A small network was shown many inputs. Here are its activations along a few directions, one row for each input.
In each table, some parts of the input vary, and every possible input appears once, in random order.
Descriptions start from the smaller parts, as in this example, which fits no table here: one of 5 places around a ring, together with either a single point or one of 11 places along a line or (one of 3 separate values, together with one of 4 places along a line).
Shared parts are said once, and a part with two or three values counts as separate values.
(in the rows, 128 means zero)

Other details of the inputs vary at random and push rows far along two fixed directions, the same in every table; ignore that.

A family of inputs:
R1: [148 103 132 116 106  84 126 139 162  90 138 129 114 122 133  90]
R2: [102 155 143 113 157 152 164 164 111 154 120 101 173  96 147  85]
R3: [126 127 107  98 148  69 123 129 149 113 110 102 123 103 130 136]
R4: [162 103 109 130  97 127 131 129 141 108 139 153 107 136 118 114]
R5: [ 93 158 155 124 149 139 164 174 121 154 126  84 177 112 167 104]
R6: [ 98 154 144 122 144 158 166 164 116 148 124 108 167 105 142  64]
R7: [123 121 107  97 107 111 139 130 178  97 108 133 131 109 128 111]
R8: [118 121 127 108 110 105 128 131 188  94 117 122 136 112 132 116]
R9: [126 142 158 175 121 174 154 154  50 175 161 127 142 176 160 141]
R10: [126 122 143 133 139 113  94 106 150 116 127 127 114 123 111 131]
R11: [ 89 154 152 140 143 135 168 166 112 139 139  87 175 116 143  77]
R12: [109 157 152 167 172 176 129 124  47 184 142 117 143 140 118 139]
R13: [130 122 149 149 123 159  84  91 144 131 128 156 105 147 112 161]
R14: [166 105 108 122 110 121 130 129 134 114 136 146 113 127 124 135]
R15: [131 126 109 116 132 122 110 105 136 121 114 143 108 122 104 122]
R16: [126 122 117 108 146  81 114 120 156 104 116 114 117  98 108 100]
R17: [129 124 144 119 139 126  99 111 158 122 119 129 124 115 125 152]
R18: [155 102  92 110  82 102 159 149 163  86 134 139 125 124 130 100]
R19: [159 106  93 100 101  89 151 153 156 102 127 126 123 120 147 127]
R20: [121 138 158 134 138 126 171 181  93 142 152  96 166 118 158  71]
R21: [111 158 138 154 160 189 137 124  50 185 133 130 143 142 120 136]
R22: [131 126 102 139 110 150 112  91 117 129 121 163 102 155 102 162]
R23: [130 124 115 151 122 136 104  90 114 127 129 150 101 153  99 164]
R24: [134 128 144 166 135 156  77  80  99 156 134 151  97 173 119 222]
R25: [153 108 136 179  80 167 107  96  96 131 158 180  92 197 119 177]
R26: [130 123 142 124 152 108  93 106 143 122 124 119 121 114 117 152]
R27: [126 126 109  87 127  99 132 135 170 113 101 120 130 104 145 137]
R28: [131 130  99 107 133 109 119 114 130 129 108 131 114 127 126 158]
Each input here is: one of 4 places along a line, together with either one of 2 separate values or one of 5 places around a ring.
Change only the choice among 2 separate values in R25. List by row number the other rows that result.
> R18
Change only the place on the line of 4 in R10. List by row number the other rows that result.
> R11, R24, R26

A family of inputs:
R29: [134 126 101 103 121 116 148 142 140 120 116 126 133 114 135 119]
R30: [136 136 119 165 119 195 128 109  70 169 138 162 116 171 119 174]
R31: [128 133 142 179 117 196 115 101  77 157 148 165 112 173 106 144]
R32: [139 108 129 110 107 103 112 120 185  91 122 136 118 117 127 128]
R33: [125 123 122 123 119 117 137 133 145 107 129 127 129 117 116  86]
R34: [137 129 156 179 122 179 110 111  71 164 155 152 112 179 129 170]
R35: [131 121 125 123 155 110  60  68 151 121 108 141  91 123  93 185]
R36: [103 144 133 105 168 108 109 116 148 132 102 103 137  97 124 139]
R37: [155 103 123 128 105 113  89  98 154 111 126 156  91 151 128 187]
R38: [124 137 148 155 125 157 139 140  93 154 145 126 138 153 146 141]
R39: [149 104 116 130 103 126  91  87 154 103 124 169  87 143 101 149]
R40: [124 115 107  56 155  37  85 103 225  78  79 106 112  66 119 143]
R41: [162 102 100 128 109 103  99  96 136 108 128 155  87 147 111 176]
R42: [146  94 110  74 103  48 111 126 237  53 108 124 115  87 127 108]
R43: [104 154 151 163 166 183  90  86  81 179 122 137 122 151 110 191]
R44: [128 113 109  64 158  33  83 102 217  75  88 104 110  68 108 127]
R45: [149 103 132 132 101 130  87  92 168 104 126 163  96 145 117 170]
R46: [107 142 139 108 171 105 105 116 142 131 108 104 134  96 119 128]
R47: [124 137 149 154 125 158 138 141  93 155 144 126 138 153 148 142]
R48: [129 119 142 126 120 115 130 138 155 106 136 122 134 116 127  94]
R49: [140 131 131 173 123 175 123 111  58 165 149 154 112 176 122 175]
R50: [139 120 112 113 125  96 144 144 129 116 129 117 129 119 136 118]
R51: [159  99 124 137 109 105  87  95 148 105 135 153  87 150 115 170]
R52: [107 153 126 120 140 127 194 190  92 150 135  84 178 113 164  81]
R53: [107 153 126 122 140 127 195 190  92 150 136  84 179 113 162  81]
R54: [102 147 165 135 138 143 174 181 114 138 146  93 178 108 151  49]
R55: [124 137 147 157 125 156 140 140  93 153 146 125 138 153 144 140]
R56: [126 126  92  69 126  71 173 172 175  95 107  95 154  76 146  70]
R57: [140 133 124 171 122 191 124 107  64 165 144 162 111 169 111 162]
R58: [121 127 117 117 115 121 141 136 152 110 122 127 134 118 125  98]
R59: [ 79 170 158 121 190 131 152 160 100 162 120  70 179  88 138  77]
R60: [107 153 127 118 140 127 194 190  93 151 134  85 178 113 165  82]
R61: [136 137 122 160 118 197 127 110  71 171 135 164 116 171 125 176]
R62: [107 153 128 117 140 128 193 190  94 152 133  86 178 113 167  83]
R63: [125 122 137 122 117 118 135 140 161 108 131 121 139 117 133 105]
R64: [136 119 134 122 124  97 133 144 141 112 136 114 130 121 138 109]
R65: [139 133 127 166 122 192 123 108  65 168 141 164 112 169 116 164]
R66: [111 150 133 123 144 124 189 188  88 149 140  86 174 111 159  71]
R67: [161 103  96 122 108 119 100  93 142 109 121 165  87 140 103 165]
R68: [122 127 119 113 115 122 140 136 153 112 120 129 134 117 128 100]
R69: [114 142 138 150 120 178 141 130  99 151 134 141 138 148 129 120]
R70: [153  99 134 138 104 124  83  89 162 100 133 162  91 144 107 156]
R71: [ 94 155 139 127 133 149 187 179 110 142 133  98 178 110 146  53]
R72: [128 134 153 159 129 153 134 138  88 152 150 127 133 152 139 129]
R73: [161 104  97 121 108 119  99  93 142 110 120 165  87 140 105 166]
R74: [126 123 124 119 119 118 136 134 146 109 127 129 129 116 120  88]
R75: [143 104 130 119 111  97 108 117 179  87 131 135 113 117 115 114]
R76: [103 144 134 104 168 108 108 116 149 133 101 104 136  96 125 140]
What is each input in this table made of?
> one of 2 separate values, together with one of 4 places along a line, together with either a single point or one of 5 places around a ring
Changing only the place on the line of 4 turns R38 into R55. The same change can be made to R36. Which row results?
> R43
Change only the place on the ring of 5 in R67. List by row number the other rows that result.
> R31, R48, R49, R64

A family of inputs:
R77: [109 148 153 152 162 166  89  92  99 167 121 133 121 143 117 184]
R78: [130 137 128 164 124 177 125 113  72 164 140 151 118 168 123 166]
R79: [ 75 174 144 111 163 130 220 217  96 153 132  55 213  79 164  12]
R80: [149  98  93  60 106  29 147 159 218  58 110 103 130  78 145  87]
R81: [103 153 156 162 167 173  91  91  84 173 125 131 124 146 112 178]
R82: [128 130 141 165 119 176 112 104  99 147 141 155 115 161 113 151]
R83: [ 92 164 136 110 156 122 216 215  91 152 135  62 201  88 169  29]
R84: [140 107 114  86 150  59  56  74 203  87  92 131  87  96 101 176]
R85: [131 130 147 176 110 185 122 113  84 152 152 157 118 174 121 148]
R86: [141 128 137 171 117 176 126 119  73 159 152 152 117 172 127 160]
R87: [138 123 143 166 105 176 120 115 100 144 147 159 116 169 127 154]
R88: [161  92  90  85 113  64  84  89 202  73 102 150  83 107 104 157]
R89: [133 136 129 161 121 180 128 117  75 165 139 152 120 169 130 171]
R90: [141 104  95  62 113  26 153 164 212  59 111  95 136  73 142  71]
R91: [158  92 106 100 106  78  86  93 199  74 113 152  87 116 105 145]
R92: [159  88 100  91  98  71  86  93 216  66 108 154  86 114 110 151]
R93: [136 128 149 175 113 184 121 115  82 154 153 157 117 172 122 148]
R94: [ 78 173 144 108 160 133 223 221  99 155 131  56 216  79 171  17]
What is each input in this table made of?
> one of 3 separate values, together with either a single point or one of 5 places around a ring
Changing only the choice among 3 separate values turns R94 into R79. The same change can be made to R87. Which row results?
> R85
